A small network was shown many inputs. Here are its activations along a few directions, one row for each input.
Each table varies a few parts of the input and shows all the possible inputs, shuffled.
Descriptions start from the smaller parts, as in this example, which fits no table here: one of 2 separate values, together with either a single point or one of 9 places along a line or (one of 6 places along a line, together with one of 8 places around a ring).
Shared parts are said once, and a part with two or three values counts as separate values.
In the rows, zero is written as 128.

Other details of the inputs shift rows strongly along three fixed directions, in all tables alike. That doesn't count.

Rows:
R1: [144 100 176 188  91 137 159 107 114 158 109]
R2: [112 125 163 146 119 123 159 101  85 167 112]
R3: [128 141 159 171  89 130 146 113  91 137 110]
R4: [120 210 100 147 155  71 193 209 200 144 122]
R5: [196 126 162  72 129 162 141  74 190 109 137]
R6: [156 116  79  57 184 174  62 102 126  86 129]
R7: [128 100 173 189 133 125 146 105 108 150 121]
R8: [113  83 106 167 123  94  70 129  66 117 130]
R9: [181 146 140  95 159 204 146  78 165 110 118]
R10: [ 92 109  92 145 102 133  58 158  88 112 119]
R11: [ 98  62 121 146  88  96  59 132 115 115 142]
R12: [123 124 145 138  98 125 156 116  91 165 107]
R13: [155 112  86  40 138 162  58 105 166  63 138]
R14: [100 132 157 152 118 134 154 102  85 147 106]
R15: [200 137 142  95 180 166 129  86 152 111 133]
R16: [144 122 187 175  89 145 153 110 110 162 114]
R17: [ 63 137  63  97 134  72 116 211 143 110 160]
R18: [126 180 129 121 147  69 219 185 202 136 161]
R19: [208 116 138 112 163 177 144  79 168 121 128]
R20: [ 99 189 120 115 146  86 226 187 201 123 144]
R21: [135 128 188 179 111 124 159  94  87 154 119]
R22: [110 122 198 153  78 139 145  98 140 138 126]
R23: [ 93 173  50 130 145  67 127 206 139 110 118]
R24: [ 83  93  88 137 126 120  49 158  83 151 140]
R25: [ 54 139  66 105 129  60  95 207 167 119 140]
R26: [175 149 122  82 186 183 132  87 159  93 121]
R27: [144 129 165 169  94 122 152 112  95 148 114]
R28: [213 140 139  93 167 182 135  88 171 120 135]
R29: [ 91 110 120 163 132 123  51 141  74 118 137]
R30: [105 105 185 122  86 133 155 100 139 165 123]
R31: [117 115 158 147  95 141 147 123 103 176 110]
R32: [107 174 117  93 150  75 225 186 197 152 152]
R33: [107 141 155 161 121 133 151 107  95 129 108]
R34: [130  88 188 157  85 135 178  97 120 139 148]
R35: [198  99  51  75 152 132  61 116 123  72 132]
R36: [108 123 160 153  91 157 150 117 107 158 102]
R37: [200 158 146  92 160 172 150  67 140  99 120]
R38: [170 124  44  39 152 156  62 117 121  74 122]
R39: [ 75  98 102 148 116 140  58 147  81 137 130]
R40: [ 89 109  99 164 118 124  38 161  85 121 143]
R41: [ 85  99 105 124  95 110  63 160  91  95 168]
R42: [103 193  96 121 202  62 199 198 192 167 127]
Each input here is: one of 6 places along a line, together with either one of 2 separate values or one of 5 places around a ring.
Question: Changing only the place on the line of 6 turns R41 into R17. The same change can be made to R3. Which row results?
Answer: R38
Question: Changing only the place on the line of 6 turns R34 into R18. The same change can be made to R1. Which row results?
Answer: R16
Question: Start at R21 and move only the place on the ring of 5, one step at a time. The first step leads to R27. Which rows follow, in order?
Answer: R16, R28, R15
Question: Change only the choice among 2 separate values in R20. List by row number the other rows that result.
Answer: R13
Question: Change only the choice among 2 separate values in R18. List by row number the other rows that result.
Answer: R5
Question: Which other rows agree with R24 in the place on the line of 6? List them by row number.
Answer: R2, R12, R30, R31, R32, R42
